Each row below holds a small network's activations on one input, seen along a few directions.
In each table, some parts of the input vary, and every possible input appears once, in random order.
A made-up example of a description, with smaller parts first: one of 5 places around a ring, together with either a single point or one of 11 places around a ring or (one of 2 separate values, together with one of 6 places along a line).
Shared parts are said once, and a part with two or three values counts as separate values.
In the rows, 128 means zero.

Table:
row 1: [109  66  87 128 130 172 156  59 136 190  61 120 154 144 104  84 114]
row 2: [152 146 167  65 118 151 167 182 181  61 133 182 163  83 150 151 110]
row 3: [143  60 186  71  73 107 190 160 159 137  69 147 230 128 129 157 136]
row 4: [ 95 101  44 187 207 134  88   8  65 197 152  81  92 158  60 138 197]
row 5: [169 168 108  52 131 147 197 181 192 101 135 154 131 135 151 111  94]
row 6: [183 206 163 124 177 159 113 231  99  13 216 168  84 127 166 175 150]
row 7: [152  73 132  57 103  98 213 157 163 173  69 129 207 179 135 104 117]
row 8: [ 99  46 143 133 108 175 141  50 130 168  81 136 179  87 122 142 138]
row 9: [ 86  89 101 209 176 151  44  20  60 154 134 115 120 118  44 186 212]
row 10: [ 78 168 176 214  40  49  31 128 117 126 128  89  60  72 149 103  84]
row 11: [197 231 108 111 196 152 156 231 103  58 225 132  58 178 162 140 123]
row 12: [ 71 182 122 186  77  42  41 128 131 160 134  82  59 128 165  45  62]
Changing only one part turns row 5 into row 2. The same change can be made to row 1. Which row results?
> row 8
Describe the family of inputs behind these rows.
> one of 2 separate values, together with either a single point or one of 5 places along a line

Table:
row 13: [100 136  65 193 200 169  90  48  74 170 161  97  63 124 102 147 154]
row 14: [139 100 107  80 166 193 177  88 163 100 127 134 170 123  81 149 158]
row 15: [ 73 121 134 212 119  92  27  69  79 162 159  80  93 129 112 137 160]
row 16: [100  88 159 107 103  97 172 131 139 118 119 113 187  91 100 154 140]
row 17: [119  65  86 121 166 195 143  68  96 164  97 142 162 149  86 109 137]
row 18: [141  92 144 111 148 110 167 122 168 117 104 134 167 130  78 172 164]
row 19: [196 199 134 127 164  98 122 216 124  51 195 167 102 141 166 158 143]
row 20: [102 172  27  67 134  50 152 139 168 228 106  85  91 205 143  17  51]
row 21: [153 119 179  82  79 118 173 181 133 133 133 121 162 143 172 122 113]
row 22: [143 215 170 125  94 122 119 206 150  56 173 160  84  92 177 130  62]
row 23: [158 195 175 115 123  93 119 207 125  61 216 143 125 121 186 149 106]
row 24: [112 132 111 205 165 105  42  70  68 180 132  98  66 148  84 156 174]
row 25: [ 81  67 154 141 107 112 111  96  90 178  81 115 185 130 115 118 133]
row 26: [131  69 125 144 136 122 126  83  98 182  78 149 168 161  89 132 152]
row 27: [ 87  80 129 153  88 129 104  79 132 162  48 132 155  80 129 100 100]
row 28: [166 127 105  69 147 198 197 169 123 102 123 142 128 158 148 111 134]
row 29: [156 207 102 105 196 180 139 209 128  38 208 162  78 140 167 149 143]
row 30: [115 113 154 114  80 127 143 107 188 102  86 131 175  56 101 116 115]
row 31: [ 65 137 111 212  97 103  31  52  95 148 116  97  43  77 125 123 126]
row 32: [151 134 173 107  61 149 154 179 188 114 101 134 139 115 166  96  77]
row 33: [200 119 145  98 114 125 179 169 157 121 126 151 146 174 160 141 146]
Describe the family of inputs behind these rows.
> either a single point or (one of 4 places along a line, together with one of 5 places along a line)

Table:
row 34: [ 77  55 153 132  82  96 121  58 142 186  70 123 190  89 119 122 117]
row 35: [102  94  68  98 115 145 167  62 170 176  86  96 157 135  78 103 130]
row 36: [109  31 103 138 142 140 137  51 115 204  39 137 191 162  63 117 156]
row 37: [118  66 146 170 115 179 132  72  84 169 107 105 141 121 113 160 160]
row 38: [125 149  96 151 198 143  93  89  90 145 157 130 101 140 109 153 153]
row 39: [ 97 128 141 184 105  99  67 100 112 138 125  98 101  89 110 116 127]
row 40: [140 152  98 139 143 118 103 132 123 156 147 119  94 165 152 101 107]
row 41: [ 93 123 134 194 137 113  75  75  93 122 135 108 107  83  90 144 155]
row 42: [116 141 110 136 106  97 103 137 137 145 130 112  80 145 158  85 101]
row 43: [ 92 145 138 173  94  85  90 118 131 150 116 105 102 120 143 103 102]
row 44: [184 157 162  79 122 116 177 217 177  85 138 154 132 131 157 159 131]
row 45: [139 154 145  83 135 161 157 201 156  64 155 139 159 144 172 123 100]
row 46: [167 163 158  80 121 168 173 189 156  61 136 170 131 114 160 114  95]
row 47: [141 143  84 138 176 133 118 123 102 125 148 127  85 153 132 109 141]
row 48: [177 156 157  69 118 103 174 195 141  77 152 140 145 147 147 147 125]
row 49: [148 158 148  83 125 120 173 210 127  97 170 136 164 141 154 139 126]
row 50: [108 132 115 172 164 137  69  71  88 131 162 135  99 120  94 166 177]
row 51: [171 157 148  87 106 150 174 206 161  72 131 169 125 104 152 146 101]
Describe the family of inputs behind these rows.
> either one of 4 separate values or one of 6 places around a ring or one of 8 places around a ring

Table:
row 52: [109  92  74 117 156 150 141 101 109 144 123 126 153 150  68 117 177]
row 53: [156 188 127  42 163  97 147 207 178 107 155 123 110 148 135 132  98]
row 54: [108  93 134 155  58 102  92  79 122 181  96 123 169 119 137 136 120]
row 55: [135 101 101 124 141 154 123  74 123 110 109 132 103 104  92 118 180]
row 56: [ 77 141 103 167 110  87  82  91 117 154 150  83  80 114 112  86 144]
row 57: [152 145 150  69  97 177 200 190 174  44 133 161 161  73 188  90  91]
row 58: [162 207 132 156 212  96  71 168  99 106 223 154 107 159 153 136 174]
row 59: [151 128 162  78  88 156 202 191 150  91 115 160 180 113 187  71  81]
row 60: [131  64 161 153  92 122 126  96 144 195  95 151 145 112 110 159 134]
row 61: [122  61 146 116 106 148 140  65 133 138  85 144 174 101 121 159 165]
row 62: [136 103 137 172 122 112 131 103 148 155  78 127 112 119  86 142 131]
row 63: [152 206 127  62 112 177 181 206 185  50 145 162 148  59 165 144  86]
row 64: [103 153  97 172 136 155  70  88  91 174 136 116  85 145 130 103  88]
row 65: [141 174 204  86 107  95 146 174  84 100 153 117 136 125 114 198 171]
row 66: [172 139 127  53 164  78 141 224 173 130 148 108 123 180 149 129  91]
row 67: [118 171 187 185 128 111  31 196  87  23 181 185  64  91 166 163 121]
row 68: [119 132  87 162  98 110  76  94 108 155 116 111  95 120 110  98 135]
row 69: [137 141 106 175 159 169  98  91 112 170 115 139  70 148 119 134 123]
row 70: [148 115 102 166 114 127 109 101 134 156 108 135  71 124  92 122 167]
row 71: [162 107 166  79  92 120 194 193 142 110 107 155 153 182 171  85  86]
row 72: [130  95 134 132 141 133 144  66 136 107  90 123 148 100  85 135 141]
row 73: [166 148 144  97 122 104 177 217 156 152  79 145 132 205 181  91 125]
row 74: [106  88 102 127 155 127 160  91 123 134  91 119 201 149  67 139 147]
row 75: [208 142 164 154 145 167 172 207  71  60 227 113 114 137 170 192 143]
row 76: [ 72 130 126 177 113  67 103  83 131 142 114  72 122 110 122 109 120]
row 77: [131 120 106 136 185 189 114  57 103 121 127 136 101 126 122 127 136]
row 78: [158 185 121  42 138 135 155 215 194  58 167 123 115 102 150 158  77]
row 79: [ 66 161 102 177 145 126  77  77 102 166 166  88  72 141 148  96 108]
row 80: [103 113  74 128 199 190 133  89  90 156 129 129 147 172 104 129 143]
row 81: [106 123 124 170  94  92  99  89 127 154 101 105 135 122 102 113 102]
row 82: [ 61  86 159 156  87  81 100  82 128 187 138  96 149 101 139 123 118]
row 83: [100  44 113 111 117 142 163  91 123 167  97 137 221 145 105 160 170]
Describe the family of inputs behind these rows.
> either one of 4 separate values or one of 8 places around a ring or (one of 4 places along a line, together with one of 5 places along a line)
Change only the place on the line of 5 in row 52. List by row number the other rows that result.
> row 55, row 56, row 68, row 70
List by row number the other inputs of the same sort as row 66.
> row 53, row 57, row 59, row 63, row 71, row 73, row 78

Table:
row 84: [112  35 144 138  67 168 130  76 113 169  52 129 186 136 105 135 149]
row 85: [105  44 158 110 111  92 151  79 110 181  68 119 205 128  85 149 147]
row 86: [171 197 145  83 101 111 174 218 176  25 179 131  95  96 148 141 125]
row 87: [127 142 128 209 150  86  53  98  69 148 169 117  74 129 147 168 161]
row 88: [197 141 127  71 162 169 174 170 179  92  96 203 134 125 116 135 112]
row 89: [160 100 144  34 140 188 226 208 130  97 144 127 219 171 155 142 130]
row 90: [ 80  43 142 142 101 178 156  59 120 165  58 105 184 108 107 117 123]
row 91: [ 81 102  84 126 128 151 129  39 158 191  97 114 138 110  98  89 120]
row 92: [106  89  92 153 115 163 144  53 134 177  71  97 120 120 102 111 111]
row 93: [160 213 127 116 190 159 131 209  83  61 246 122  92 177 178 152 131]
row 94: [ 85 118  82 162 140 134  81  53 120 145 139 108 101 107 110  86 125]
row 95: [139 227 176 142 110  85  85 234 136  83 202 149  77 145 218 107  59]
row 96: [ 69 163 107 193 159 136  41  63  89 147 188 106  79  90 135 111 131]
row 97: [117 147 118 221 120 138  39  95  57 140 153 120  65 127 140 148 154]
row 98: [105 109 105 186 135 151  98  73  98 144 114  90  73 110 112  99 127]
row 99: [136  85  97 160  88 152 128  72 124 183  68 124 123 145  97 121 143]
row 100: [ 62 169 109 180 168  91  24  91  98 147 182 101  90 117  99 141 145]
row 101: [ 60  51 122 113 106 161 139  42 136 168  79 126 207 103 106 102 122]
row 102: [171 204 153 141 192 155  93 187 113  43 192 202  74 118 151 163 125]
row 103: [126  92 113 126 130  79 145  77 124 197  84 112 135 139  77 137 140]
row 104: [140 102 117 178 141  91  95  92 104 158 123 112  90 138 118 134 167]
row 105: [156 237 172 114 109 115 128 223 148  18 229 128  73  86 168 173 120]
row 106: [ 96 153 121 223 146 150  53  76  67 136 166  94  60  99 136 126 123]
row 107: [188 166 136 105 186 155 136 183 144  55 139 201  92 125 132 127 137]
row 108: [111 153 136 198 159  65  53 100  60 151 179 110  77 124 106 159 146]
row 109: [177 152  94  50 163 169 220 197 144 112 153 124 154 189 151 130 125]
row 110: [178 173 139  46  76 125 220 213 207  64 135 132 130  94 136 149 105]
row 111: [140 115 190  62  59 111 187 233 181 115  94 157 212 142 196  94  53]
row 112: [162 129 178  34  57 138 238 222 186  44 118 138 209  78 152 163 116]
row 113: [170 173 106  77 185 156 181 213 108  74 192 123 106 186 166 123 147]
row 114: [169  92 170  50 142 184 188 186 162  79  79 203 200 110 130 155 124]
row 115: [145  83 108 142 123 100 143  75 134 196  79 123 132 143 114 139 156]
row 116: [124  31 155 131 102 118 148  78 125 180  68 124 200 133 112 153 159]
row 117: [ 83 113  86 118 138 102 114  62 162 187  92 111 156 136  67 112 136]
row 118: [ 63  64 125 107 117 114 124  62 143 165  75 119 229 127  74 126 139]
row 119: [155 189 158  98 103  85 128 230 164  95 143 143  95 151 206  73  71]
row 120: [127 116 116 170 149  64  99  89  93 155 131 109 102 136  84 127 152]
row 121: [162 164 144  76  79  96 175 220 197 130 107 151 139 157 185  81  44]
row 122: [128 109 104 187 112 139  84  89  90 150 103 115  81 137 118 116 164]
row 123: [ 78 135  94 148 160  92  67  79 130 153 132 100 114 127  80 106 154]
Describe the family of inputs behind these rows.
> one of 4 places along a line, together with either one of 4 separate values or one of 6 places around a ring
Changing only the place on the line of 4 turns row 105 into row 110. The same change can be made to row 93. Which row results?
> row 109
Change only the choice among 4 separate values in row 89. List by row number the other rows that result.
> row 111, row 112, row 114
List by row number the other rows that have the place on the line of 4 in common with row 98.
> row 86, row 94, row 104, row 107, row 113, row 119, row 120, row 122, row 123
Change only the place on the ring of 6 in row 108. List by row number the other rows that result.
> row 87, row 96, row 97, row 100, row 106

Table:
row 124: [123 140 102 161 154 130  97 103 103 158 148 117  95 151 130 121 129]
row 125: [127 124 122 136 151 164 126 110 116 101 138 131 126 110 105 150 153]
row 126: [119 121  83 122 143 132 134 100 140 157 112 118 117 145 119  93 126]
row 127: [132  98 155 127 101 130 132 124 134 133  91 145 157 117 119 139 127]
row 128: [144  94 126 122 141 154 155 115 118 135 106 135 148 137 110 143 148]
row 129: [108 136 130 167 110 106  81 116 116 149 131 111 101 130 140 115 118]
row 130: [114 100 138 112  95 113 142 114 143 154 102 121 168 126 123 127 124]
row 131: [166 183 168  76 114 117 163 234 160  64 158 158 131 127 184 125  86]
row 132: [123  95 111 107 144 132 156 110 127 149 111 121 164 147 110 124 144]
row 133: [178 182 136  72 156 140 176 225 146  63 170 155 120 148 172 123 110]
row 134: [113 122 152 142 107 145 114 116 120 104 129 129 134  90 124 142 134]
row 135: [107 124 114 130  98 111 126 109 152 156 100 110 124 125 126  94 102]
row 136: [125 137 115 156 162 117 101 107 100 129 151 120 103 130 104 147 154]
row 137: [113 137 140 160 116 101  87 111 117 138 144 120 106 107 127 150 137]
Describe the family of inputs behind these rows.
> one of 2 separate values, together with either a single point or one of 6 places around a ring
Changing only the choice among 2 separate values turns row 128 into row 127. The same change can be made to row 124. Which row results?
> row 129
